A small network was trained on invented records. Each row is its activation on one of them, seen along a few directions.
Each row is followed by the record's values for the fields ROL, KOD, PEVAR, ZELAR.
Other fields move the rows too, some of them a lot.
Strong random noise was added to every row along 5 fixed directions; ignore it. To show where, here is one row again and again, with new noise each time:
[  -2   38  326 -122  -95 -253   90  -88 -251  149   82   60  154 -137
   -2  -74  160 -299 -245]
[-165   20 -476  -81  248  343  125   -4  240 -399 -242  -57  161   86
  150  -90 -640  318  -81]
[  53 -273 -213  227  100  328   65  144 -226 -144 -257 -140  -36  -60
  224  -96   37  227  439]
[-295  179 -255  178   31  -24 -143   81   -3  172  -11  216  172  180
   -7  242  106  626  198]
[-117   34   11  243   41  -23  -86  -67 -173  235  177  -25  -45  123
   17  175  240  177  285]
[ 106   -3  141  125  -78  -79   61   67 -221  165  -78  158   19 -202
  -53   18  284  -11  122]
[ -76   69  -69  150  312  196   46 -419  136  -26  427 -380 -264  261
   18  116 -367 -230   91]

[-143 -112 -413    2  117  195 -136   62  213 -375  -45 -259   39  274
   94   51 -230  309    0] -> (ROL komi; KOD padar; PEVAR kabiz; ZELAR rud)
[  31 -162  132  148  161  112  133 -224 -144   88   19 -277  -73  191
  252 -149 -140 -158  442] -> (ROL bolal; KOD padar; PEVAR lovil; ZELAR rud)
[-155  154 -166  -54  -45   34   44  157  -59  122  -16  260  115 -109
    6   82  -19  251 -128] -> (ROL savu; KOD sulon; PEVAR lovil; ZELAR rud)
[-133   13 -200  225  -52   54 -225  235  -21  232  -26  145  -15  179
  -41  250  390  611  351] -> (ROL savu; KOD sulon; PEVAR kabiz; ZELAR duga)
[ 131   78  -81  426   29   -1 -203  -17  122  148   72   63 -220   96
 -308  320  347  314  439] -> (ROL bolal; KOD padar; PEVAR kabiz; ZELAR duga)
[ 309 -175  -29  174  193  271  149 -201  158 -188 -180 -219 -187  -30
  -63 -145 -200 -194  356] -> (ROL bolal; KOD sulon; PEVAR kabiz; ZELAR rud)
[  35   42  190 -258 -152 -329  -24    2   14 -122 -150  150  323 -118
 -147  -94   86 -129 -472] -> (ROL bolal; KOD padar; PEVAR kabiz; ZELAR duga)
[  33  -19  148  205  199    0 -100 -474  152   81  494 -442 -347  353
  -73  128  -26 -337  267] -> (ROL bolal; KOD sulon; PEVAR kabiz; ZELAR rud)
[ 245   47 -294  213   52   63  -53  -11  484 -225 -173  143 -167 -116
 -337  204   -2  139    2] -> (ROL bolal; KOD padar; PEVAR kabiz; ZELAR rud)
[-182  -84 -165  -58  -59   -9 -186  156  -59 -147   36 -175   95  207
   93   57   54  207  -42] -> (ROL komi; KOD padar; PEVAR kabiz; ZELAR rud)
[ -74  162 -100  159  126  -58  -33 -192  270  205   20  212  -31  158
 -116  166  -69  222  158] -> (ROL bolal; KOD padar; PEVAR lovil; ZELAR duga)
[ 176  117  162 -122 -117  -36  272  160 -124  152 -229  281   68 -254
  -39 -199 -113 -113   12] -> (ROL komi; KOD padar; PEVAR lovil; ZELAR rud)
[ 299 -310   25   63 -106  102   -1  199 -115 -223 -138 -109 -153 -270
   -5  -79  309 -179  -26] -> (ROL komi; KOD padar; PEVAR kabiz; ZELAR duga)
[  37  -83 -111 -101    6  148   16  103    4 -109 -156   48   16 -116
  -10  -94  -58   73  -17] -> (ROL komi; KOD sulon; PEVAR kabiz; ZELAR duga)
[  25  -99 -104  -89  127  184   77  -63   48 -292   18 -257   20   53
   71 -113 -235 -141 -152] -> (ROL savu; KOD padar; PEVAR kabiz; ZELAR rud)
[ -15   23 -173  258  205  204  -86 -311  127  107  316  -84 -254  -31
  -18  256   -5 -119  240] -> (ROL bolal; KOD padar; PEVAR koruf; ZELAR rud)
[ 200  -54  -21   12   19  197  114  152  -47  -46  -87   16 -101 -129
    3 -116  -37  -27  137] -> (ROL savu; KOD sulon; PEVAR kabiz; ZELAR rud)
[-282   90 -210  -62  177    6  -61 -294  225 -163  240 -205   75  273
   79  108 -402   11 -219] -> (ROL bolal; KOD sulon; PEVAR lovil; ZELAR duga)
[-195   43  238 -178 -137 -320 -121  -21 -184  216  246   33  234  124
   81   15  297  -57 -293] -> (ROL savu; KOD sulon; PEVAR kabiz; ZELAR rud)
[  79 -220 -249  -36   25  367    6  243  -42 -347  -18 -277 -151   -2
  152  -71 -138   43   -3] -> (ROL savu; KOD padar; PEVAR kabiz; ZELAR duga)
[-142   91  229 -350 -158 -449  -56  -18  159 -173 -183   -1  345  164
  -75 -157  -90  -54 -498] -> (ROL bolal; KOD sulon; PEVAR koruf; ZELAR rud)
[ -43  317 -256  162   26   22  -50   37  307   94  111  298 -148    4
 -248  321  -79  338    6] -> (ROL komi; KOD sulon; PEVAR lovil; ZELAR duga)
[ 157   47  244 -145 -177 -230  269  178 -164  138 -553  454  346 -288
   49 -285   31   28   41] -> (ROL bolal; KOD padar; PEVAR lovil; ZELAR rud)
[-196  -29 -191  264   78   19 -232  -69   86  150   41  -60   28  373
   -8  201  229  509  426] -> (ROL komi; KOD sulon; PEVAR kabiz; ZELAR rud)
[-456  115 -350 -208  232  190 -112 -273   99  -17  336    1  121   29
  174  185 -328   16 -395] -> (ROL komi; KOD padar; PEVAR koruf; ZELAR duga)
[ 262  -81  148 -129  141   75  187 -310  204 -273   42 -272 -143  -65
  -47 -215 -371 -580 -137] -> (ROL bolal; KOD sulon; PEVAR kabiz; ZELAR rud)
[ 338   15  685  169  -31 -274  201 -361 -254  477  297 -100 -287  -61
  -72  -75  269 -743  291] -> (ROL bolal; KOD padar; PEVAR lovil; ZELAR rud)
[-215 -351  -43  252   30  120 -122   19 -545  142   84 -351   35  222
  409  -17  380  184  539] -> (ROL komi; KOD sulon; PEVAR lovil; ZELAR rud)
[ 219 -154  178  204 -203  -90  -45  318 -166  -21 -283 -115  -72   61
  -47 -113  305  157  451] -> (ROL bolal; KOD sulon; PEVAR koruf; ZELAR rud)
[   9  102 -469  305  141  116 -215  -70  548 -168  -54  109 -175  124
 -276  356   -8  456  120] -> (ROL bolal; KOD padar; PEVAR kabiz; ZELAR duga)
[-103   41  272 -154  -41 -177   10 -180 -300  290  231  130  187 -258
   84   -7  220 -391 -288] -> (ROL komi; KOD padar; PEVAR koruf; ZELAR rud)
[-236   72   20   32   65 -134 -112 -238   -7   56  272 -116   69  208
   84  148  -25   -1  -60] -> (ROL bolal; KOD sulon; PEVAR lovil; ZELAR duga)
[ 183 -323 -228 -202 -180  274  129  599 -209 -467 -566   83  221 -370
  195 -314   14  182 -142] -> (ROL savu; KOD padar; PEVAR kabiz; ZELAR rud)
[  56   19   -6  149    2 -115 -123 -103  170  -42  114  -97  -66  123
 -148  163  123  -14   27] -> (ROL bolal; KOD padar; PEVAR kabiz; ZELAR rud)
[ 199  107  -54  187   68  209   55  112  220 -143   67 -277 -373  223
 -176    3 -312   55  310] -> (ROL komi; KOD sulon; PEVAR koruf; ZELAR rud)

Which values does each new row have?
[ 297  176  138   76 -149   49   87  317   25   22  -13  -11 -302  -19
 -284  -40  -33  -17  135] -> (ROL komi; KOD sulon; PEVAR koruf; ZELAR rud)
[ 111 -196  -64  221  152  464   43  -23 -331  127  370 -272 -408 -189
  233   54  103 -312  353] -> (ROL savu; KOD padar; PEVAR koruf; ZELAR rud)
[-196  127    4 -201 -116 -321 -184  -27  148  -41  131  132  233   75
 -118  141  146   82 -542] -> (ROL komi; KOD padar; PEVAR kabiz; ZELAR duga)
[ 172 -177   42  346    5  107 -142    2  -83  168  146 -140 -330   66
  -65  134  428   55  497] -> (ROL komi; KOD sulon; PEVAR kabiz; ZELAR duga)
[  -7 -139   60 -181  -22  115   17   43 -133 -191  285 -339  -61   51
  158  -88  -82 -324 -276] -> (ROL savu; KOD padar; PEVAR kabiz; ZELAR rud)
[-345   32  137 -179 -134 -463 -317 -101  -75   73  257  -21  289  258
   -2  151  372   92 -413] -> (ROL bolal; KOD padar; PEVAR kabiz; ZELAR duga)
[ -71 -231 -171 -140   89  111  131    4   52 -258 -481   12  287   51
  292 -297 -316  168   24] -> (ROL bolal; KOD padar; PEVAR lovil; ZELAR duga)
[-150  346  187  -79  -37 -391 -235 -288  245  201  651  -30 -104  255
 -339  356  121 -205 -468] -> (ROL komi; KOD padar; PEVAR kabiz; ZELAR duga)
[ 243  -69  -92  141  -91  340   94  533 -146 -114 -191 -131 -284   -6
   10 -142  -30  261  406] -> (ROL savu; KOD sulon; PEVAR koruf; ZELAR rud)
[  66  -47 -285  416  133  244 -147  -98  102  105  100   84 -310 -163
  -60  318  265  127  423] -> (ROL bolal; KOD padar; PEVAR koruf; ZELAR rud)
[ 121 -235 -280   -7   80  272   49   75  215 -402 -307 -152  -30  -15
   68 -148 -207   94   80] -> (ROL komi; KOD sulon; PEVAR kabiz; ZELAR rud)
[   5   17 -286   79  -62   98 -157  288  100 -119 -123  119  -64  -20
 -133  166  126  407   66] -> (ROL komi; KOD padar; PEVAR kabiz; ZELAR duga)
[ 270  -11   76   -7  -63  -70  161   -6   53 -126 -268  221  -20 -406
 -124  -60    3 -246 -135] -> (ROL bolal; KOD sulon; PEVAR lovil; ZELAR duga)
[-120  -90  522 -199 -381 -240  -59  489 -751  272  151 -194  137  162
  249 -236  454    4  -13] -> (ROL savu; KOD sulon; PEVAR koruf; ZELAR duga)
[-222  177   57 -199 -215  -74  -50  471 -228   63   27  -14  157  274
   74  -97  -37  400  -85] -> (ROL savu; KOD sulon; PEVAR koruf; ZELAR rud)
[ 308   20   69  151   13   25   58 -103  202   -9  -51   39 -216 -129
 -247   16   25 -166  200] -> (ROL bolal; KOD sulon; PEVAR kabiz; ZELAR rud)
[ 281  320  414  134 -124 -387  -14 -221  166  402  225  306 -184 -159
 -522  212  340 -301   29] -> (ROL bolal; KOD sulon; PEVAR kabiz; ZELAR rud)
